Here are a small network's activations along a few directions, averaged over the inputs that share one value of a field.
Values that are neighbours, or in one group, have similar rows; names and order tell nothing.

Other fields shift rows strongly along one fixed direction, in all tables alike. That doesn't count.

H, 8 values:
h8: [186,13,-145,81,-174,241,88,-152,-122,45]
h4: [-7,234,-182,127,38,39,70,-107,123,-59]
h5: [63,63,-343,192,53,372,117,-142,206,-108]
h7: [-414,-115,763,-467,36,-583,-500,475,-82,95]
h2: [-42,-26,-9,86,31,119,-26,-32,148,132]
h1: [-45,-139,333,-127,2,-52,-299,3,-262,48]
h3: [116,-8,-37,8,-82,-92,257,51,5,-96]
h6: [143,-22,-381,101,94,-45,293,-96,-17,-58]
H is arranged as 4 separate groups.
Which other values are in the same group as h2? Give them in the order they are listed.
Answer: h5
Which other values are in the same group as h3? Give them in the order they are listed.
Answer: h6
Which other values are in the same group as h1? Give them in the order they are listed.
Answer: h8

K, 14 values:
k10: [-280,-511,862,-463,-42,-289,-758,341,-480,236]
k12: [201,-111,-325,51,211,-56,273,-202,-90,-134]
k3: [-19,271,-312,188,83,266,124,-40,466,-37]
k8: [160,444,-867,237,208,160,459,-424,354,-77]
k7: [225,145,226,-104,-200,86,-24,60,-83,-116]
k14: [-247,-322,545,-306,-85,-674,-75,406,-277,-3]
k13: [-70,211,-235,42,5,-95,177,-14,461,-67]
k11: [-432,-130,687,-247,108,-54,-491,244,78,98]
k1: [-34,11,-173,154,325,-140,-40,-23,-99,-85]
k2: [353,302,-668,485,-229,548,473,-511,118,-48]
k5: [139,-98,135,73,-69,87,-93,-186,-272,229]
k6: [-218,-72,612,-331,-258,-297,-224,460,-356,-34]
k9: [256,-37,-475,140,-111,152,542,-57,130,-68]
k4: [-34,-103,-11,82,56,307,-343,-54,49,107]
K is arranged as a ring.
Going along K from k4 by way of its neighbour k11, in what order are k10, k8, k13, k9 met?
Answer: k13, k8, k9, k10
Name the neighbours of k12, in listed order.
Answer: k14, k1
Name the neighbours of k2, in listed order.
Answer: k7, k5
